These are the activations of a small neural network, seen along a few directions. Each row is one input.
In each table, some parts of the input vary, and every possible input appears once, in random order.
Descriptions start from the smaller parts, as in this example, which fits no table here: one of 8 places around a ring, together with either a single point or (one of 2 separate values, together with one of 4 places along a line) or one of 11 places around a ring.
Shared parts are said once, and a part with two or three values counts as separate values.
In the rows, 128 means zero.

Other details of the inputs shift rows strongly along two fixed directions, in all tables alike. That doesn't count.

A family of inputs:
r1: [141 147  93 143 101 170 164 113 118 154 108 104 162 141 149  31]
r2: [164 138  98 161 105 109 118 158 119 119 117 130 149  99 149 128]
r3: [115 109 138 118 137 125 112 148 126 110 133 150 108 121 110 140]
r4: [119 122 146 128 131 124 113 134 122 100 130 136 117 140 104 154]
r5: [146 134 110 170  99  96 123 141 111 114 115 126 149  93 150 128]
r6: [156 128  95 168 107  96 123 132 112 104 115 118 139 106 151 124]
r7: [112 115 141 128 135 115 116 133 122  98 134 139 111 140 110 145]
r8: [151 129 107 171 100  98 127 144 115 124 111 128 149  95 148 127]
r9: [158 148  91 136 123 124 159  97 141 169 129  90 142 122 166  99]
r10: [110 114 152 126 128 125 116 143 123 115 131 151 117 125 112 149]
r11: [148 148 101 132 120 121 155  94 140 169 128  87 148 109 169  95]
r12: [111 127 150 126 125 125 110 141 124 107 125 140 120 135 108 156]
r13: [102 118 150 128 131 125 109 134 121 108 123 145 119 125 113 149]
r14: [120 131 139  92 154 147 147  97 151 162 147 113 112 154 129 118]
r15: [112 115 148 121 132 127 112 145 124 113 131 159 117 123 110 148]
r16: [153 139 104 167 100 104 118 140 114 112 110 119 153 103 151 134]
r17: [161 136 106 165  96 104 124 150 115 119 118 126 151 103 150 134]
r18: [118 117 141 131 133 126 117 139 122 105 132 140 119 142 103 156]
r19: [105 130 140  92 149 148 147  95 149 168 140 111 115 141 126 120]
r20: [116 141 142  96 156 154 137  90 148 156 138 104 125 155 126 126]
r21: [111 144 143  95 146 156 143 103 153 169 138 111 127 152 125 130]
r22: [156 122 102 162  99  96 128 143 111 118 121 125 139  93 151 124]
r23: [127 118 137 123 141 131 110 149 126 105 135 147 116 136 105 148]
r24: [114 106 140 118 133 122 117 142 125 108 133 152 112 123 110 144]
r25: [ 95 139 144  97 138 188 164 111 119 149 109 122 138 178 113  63]
r26: [113 139 142  89 156 158 139 109 155 172 140 124 120 135 130 115]
r27: [123 109 135 121 137 122 118 141 127 102 136 151 109 136 109 144]
r28: [103 110 144 124 132 120 111 131 120 103 126 139 112 125 112 146]
r29: [124 116 145 126 133 126 115 141 121 106 136 143 118 141 107 154]
r30: [171 153  95 129 126 133 153 103 142 169 132  96 153 121 164 101]
r31: [123 112 132 121 142 124 112 147 127 104 136 150 106 134 109 141]
r32: [119 143 142  87 150 158 140 107 156 168 140 120 128 148 127 125]
Each input here is: either one of 2 separate values or (one of 5 places around a ring, together with one of 6 places along a line).
Which of the alternatives is r28? -> one of 5 places around a ring, together with one of 6 places along a line
Change only the place on the line of 6 in r5. List by row number the other rows that result. -> r8, r10, r13, r15, r26

A family of inputs:
r33: [126 113 135 153 109 106 119 153 104  97 118 150 131 116 120 145]
r34: [136 117 124 153 111 113 104 156 107  80 121 145 129 122 116 142]
r35: [153 119 128 144 133  68  88 147 139 106 148 138 112  85 135 214]
r36: [140 117 124 151 117 116 113 164 109  94 123 156 129 124 116 140]
r37: [137 114 125 151 112 109 120 154 104  87 121 145 127 130 116 144]
r38: [ 74 116 171  63 173 165 132 108 152 148 145 139  92 162  96 129]
r39: [ 86 122 171  68 173 175 125 109 155 144 152 140  98 173  92 128]
r40: [163 159  86 150 107 124 164  94 136 177 120  77 161 114 177  88]
r41: [122 115 126 158 114 102 110 149 104  83 113 141 125 118 119 145]
r42: [168 159  84 139 111 131 155 106 142 180 123  90 160 100 182  77]
r43: [151 113 126 145 131  62  95 142 138 106 150 138 107  87 136 213]
r44: [115 168 131  51 175 191 176  54 186 238 145  76 130 153 158  71]
r45: [ 72 122 178  74 166 164 130  97 151 142 146 128  98 176  93 136]
r46: [165 163  90 146 110 124 169  93 136 181 119  78 162 119 180  87]
r47: [134 108 118 153 121 106 111 157 106  84 121 152 120 117 118 135]
r48: [128 125 132 156 110 111 112 156 107  93 115 144 134 126 118 149]
r49: [172 156  78 141 118 125 161  94 134 167 119  78 156 114 179  81]
r50: [ 80 126 178  60 170 175 134 114 155 158 147 142 101 169  94 134]
r51: [135 118 121 151 118 112 105 157 105  79 115 145 129 120 117 143]
r52: [ 83 118 172  68 169 168 131  99 150 138 150 130  96 178  91 132]
r53: [177 158  79 144 115 134 159 106 141 179 125  90 161 111 176  81]
r54: [ 84 115 168  70 171 170 135 108 152 148 153 139  94 176  88 131]
r55: [137 117 123 154 110 115 108 160 106  85 119 145 131 124 113 147]
r56: [ 83 118 171  69 167 170 135 103 149 143 149 130  97 180  88 137]
r57: [175 159  77 141 123 132 155 103 140 174 121  89 158 108 180  77]
r58: [124 122 127 157 115 108 103 154 106  84 111 143 130 117 119 147]
r59: [126 116 132 157 106 112 107 158 106  94 116 150 134 110 117 148]
r60: [124 109 131 158 105 106 114 154 104  93 118 149 129 111 117 146]
r61: [167 165  94 141 111 132 163  99 138 187 118  87 169 107 182  87]
r62: [123 110 132 156 107 105 110 150 105  88 120 149 128 110 120 141]
r63: [ 76 115 173  66 165 168 135 111 153 154 149 140  95 166  91 133]
r64: [125 116 133 155 108 111 104 155 107  89 117 150 133 108 120 143]
r65: [126 121 130 159 108 109 103 153 108  84 116 143 131 119 118 145]
r66: [124 117 130 153 114 109 104 155 106  89 112 150 132 107 121 145]
r67: [169 159  83 140 109 133 159 110 141 185 121  90 161 102 179  82]
r68: [178 166  85 138 114 134 164 101 138 177 121  82 165 121 178  86]
r69: [170 155  86 139 110 124 168 107 137 183 122  92 158 106 181  81]
r70: [127 108 125 151 109 106 110 160 108  90 123 153 122 109 120 135]
r71: [ 84 115 169  69 173 168 131 104 153 143 154 139  93 174  92 126]
r72: [122 110 129 154 113 103 110 151 103  88 114 148 127 108 121 142]
r73: [139 109 123 155 114 107 118 162 105  89 124 156 124 124 116 140]
r74: [ 74 129 178  74 165 172 127 104 152 148 143 129 104 176  90 143]
The inputs of r47 and r57 match in every part but one. If r38 is changed in the same way as r47 into r57, which row does it become? -> r44
The inputs of r55 and r56 match in every part but one. If r53 is changed in the same way as r55 into r56, which row does it become? -> r54
Describe the family of inputs behind these rows. -> one of 2 separate values, together with either a single point or (one of 4 places along a line, together with one of 5 places around a ring)
Change only the place on the line of 4 in r65. List by row number the other rows that result. -> r48, r58, r74
Change only the choice among 2 separate values in r33. List by row number the other rows that result. -> r61
Change only the place on the line of 4 in r62. List by row number the other rows that result. -> r33, r60, r72

A family of inputs:
r75: [100  76 163 143 105 101  86 217 104  72 139 198  93 112  63 205]
r76: [132 152 105  68 188 156 195  69 165 210 136  88 115 175 157  84]
r77: [166 124  96 180  97  87 126 133 120 132 130 134 145  60 176  90]
r78: [199 120  74 153 103  90 156 133  97 104 116 120 151 103 169 108]
r79: [121  76 146 150 115 102  92 205  96  44 144 181  88 154  53 202]
r80: [138 158 151  77 163 171 176  77 177 245 162 108 139 136 156  95]
r81: [119  77 151 161 139 111  59 172 103  21 145 195  94 137  66 176]
r82: [136  83 161 128 132 107  90 198  80  26 130 189 104 145  67 197]
r83: [ 33  97 201  33 206 160 132 130 155 151 142 183  62 171  73 162]
r84: [209 148  80 185 102 106 121 141 126 114 137 125 160 115 162 115]
r85: [177 153 112 170  83  95 142 130  92 120  98  96 181  96 167 141]
r86: [ 30 105 212  37 160 243 134 135 112 104 117 177 108 217  39  74]
r87: [159 164  97 189 100  85 143 142 100 133  85  99 169 106 166 143]
r88: [125 140 143  73 162 160 186  62 175 237 159 116 128 132 164  80]
r89: [123 182 122  64 177 175 154  93 193 236 137  98 132 137 163 100]
r90: [163 136 104 166  82  85 152 115  90 112  95 104 171  93 175 127]
r91: [177 165 104 168  81 105 118 128 110 110 100  96 183  96 171 140]
r92: [101  78 163 124 128 115  53 190 101  36 125 199 103  87  80 185]
r93: [195 149  67 176 121  91 147 161 107 125 106 114 149 116 161 124]
r94: [ 33 113 227  70 186 181  94  77 157 121 157 146  90 189  59 169]
r95: [191 150  91 148  92 109 115 158 124 130 117 129 168  65 176 124]
r96: [163 146  98 192  66  90 144 137 108 138 111  87 166 105 152 146]
r97: [ 12 116 197  56 177 234 136 147 120 119 104 178  96 226  40  75]
r98: [146 140 125  79 172 162 193  50 168 209 164  99 123 174 154  77]
r99: [108  58 138 146 113  91 102 190  94  36 140 188  78 150  61 188]
r100: [125 153 136  79 169 180 146  57 190 228 162 101 133 120 158  79]
r101: [148 164 105  73 153 181 162  77 193 213 168  70 123 178 139 100]
r102: [200 133  67 159 110 110 116 129 111  95 119 105 155  91 163 107]
r103: [ 91 155 135  88 136 158 170  40 172 211 145  46 123 155 148  90]
r104: [162 158  90 190  63 100 120 135 125 128 114  88 168 105 156 145]
r105: [141 147 119  53 174 169 171  51 163 185 152  70 118 156 157  67]
r106: [213 150  74 155 102 110 122 146 116 102 121 112 163 107 166 121]
r107: [124 170 130  66 180 166 178  95 175 246 134  98 130 137 159 102]
r108: [ 50  85 183  46 185 169 118 108 161 116 177 139  46 203  49 146]
r109: [ 26 102 219  67 161 239 131 131 121 115 132 190 103 226  37  69]
r110: [158 176  89 187  98  94 119 141 117 123  88  99 171 106 171 141]
r111: [ 78  63 155 143 106  92  73 196 107  52 139 190  75  99  71 175]
r112: [108  71 131 152 121 111  62 186 109  27 143 173  82 138  55 186]
r113: [173 164 110 198  81 100 117 122 120 122 116 109 180 105 168 134]
r114: [160 143  69 172 117  99 110 152 127 136 101 124 148  58 173 111]
r115: [ 54 110 177  46 223 181  99 114 162 114 150 151  61 200  57 157]
r116: [174 152 118 200  84  91 141 124 102 132 113 109 178 105 163 135]
r117: [160 134 110 196  82  80 151 109 100 124 110 117 168 101 171 121]
r118: [142 159 145  47 163 176 177  83 168 233 147  96 142 127 159 100]
r119: [145 159  82 192 106  94 113 123 112 116  85  91 163  89 168 127]
r120: [173 136  59 175 123  82 135 140 110 105 106 106 131 103 169  94]
r121: [132  82 167 158 133 102  89 192  90  38 146 202 100 153  64 191]
r122: [151 136  76 169 113  81 128 152 118 133 102 123 136  61 179  97]
r123: [ 72  74 168 159  92  85  99 172  87  44 119 173  98 140  66 207]
r124: [117 106 138 145 147 106  67 209 106  29 120 192  94 154  71 197]
r125: [114 134 122  65 144 160 189  75 181 243 157  94 116 133 153  91]
r126: [170 125  90 150  96  92 127 139 110 120 114 121 148  52 180  95]
r127: [163 126  69 174  83 104 111 147 135 141 127 113 145  58 159 115]
r128: [101  65 170 118 121  95  93 194  86  46 122 214  98  99  86 186]
r129: [141 129  75 192  46 157 151 171  84 114  86 126 172 126 130  32]
r130: [145 146  89 185  99  74 153 127  98 125  82 106 159 102 174 129]
r131: [149 141  82 194  72  99 115 117 120 121 111  80 160  89 154 130]
r132: [105 162 149  66 153 163 168  33 157 193 131  55 138 146 162  85]
r133: [102 161 155  96 154 158 167  27 167 205 147  67 135 154 159  80]
r134: [ 10 118 213  56 198 158 113  95 146 119 129 135  69 193  68 162]
r135: [138 146 125  83 175 164 171  45 173 197 168  83 115 164 154  61]
r136: [110  93 176 150 120 110  58 202 116  55 143 220 108 111  79 193]
r137: [164 148  97 172  89 104 112 110 105 103  98  89 175  80 169 125]
r138: [ 49 109 201  38 170 186 100 138 182 154 174 165  71 174  55 178]
Describe the family of inputs behind these rows. -> one of 4 separate values, together with either a single point or (one of 3 separate values, together with one of 5 places around a ring)
The inputs of r120 and r105 match in every part but the choice among 4 separate values. If r119 is changed in the same way as r120 into r105, which row does it become? -> r137
The inputs of r122 and r126 match in every part but the choice among 4 separate values. If r130 is changed in the same way as r122 into r126, which row does it become? -> r90
Change only the choice among 4 separate values in r76. List by row number the other rows that result. -> r78, r98, r99
Change only the choice among 4 separate values in r103. List by row number the other rows that result. -> r132, r133, r134
Change only the choice among 3 separate values in r124. List by row number the other rows that result. -> r89, r110
Change only the place on the ring of 5 in r104. List by row number the other rows that result. -> r96, r103, r123, r131

A family of inputs:
r139: [153 151  99 154  99 111 153 111 123 152 112  97 155 108 164 104]
r140: [ 89 103 162  88 158 157 119 131 135 114 144 152  97 163  83 139]
r141: [ 88  85 169 122 135 125  95 173 102  62 127 189  96 140  73 162]
r142: [ 88 129 166  42 184 193 156  85 167 187 153 127  98 175 110  94]
r143: [148 129 103 191  86  81 115 150  93  88  99 123 152  89 150 133]
r144: [171 121  96 193  88  90 118 155  95  90 113 134 149  99 145 129]
r145: [165 161  80 106 138 159 180  79 163 213 139  76 148 131 179  50]
r146: [153 174 101 110 127 157 178  73 161 222 132  70 163 122 181  66]
r147: [ 76  98 179 132 124 122  89 171 107  71 120 179 103 143  75 184]
r148: [157 171  98 115 127 149 181  61 160 213 136  56 159 135 179  77]
r149: [ 81 150 175  56 186 181 144  65 169 179 149  96 108 188 110 126]
r150: [164 132  90 178  88  95 136 146 100 115 105 122 157  91 158 113]
r151: [ 73 115 172  97 155 147 113 115 134 113 135 131 100 165  86 158]
r152: [170 133  86 176  89 106 127 152 108 118 107 134 159  86 160 106]
r153: [107 101 157 110 140 137 101 161 115  79 133 166 100 151  83 157]
r154: [171 129  83 172  91 109 127 163 107 118 114 134 155  81 156  93]
r155: [ 89 100 169 131 135 118  93 164 105  57 127 173 105 154  69 188]
r156: [175 122  79 184 101  96 117 175  99  88 110 148 142  98 144 113]
r157: [101 105 161 117 140 131 103 154 115  79 132 163 106 153  82 165]
r158: [ 69 148 180  53 172 185 140  66 174 185 146 106 112 175 114 122]
r159: [202 132  84 162 124  38 104 136 153 143 153 112 126  42 186 208]
Describe the family of inputs behind these rows. -> either a single point or (one of 4 places along a line, together with one of 5 places along a line)
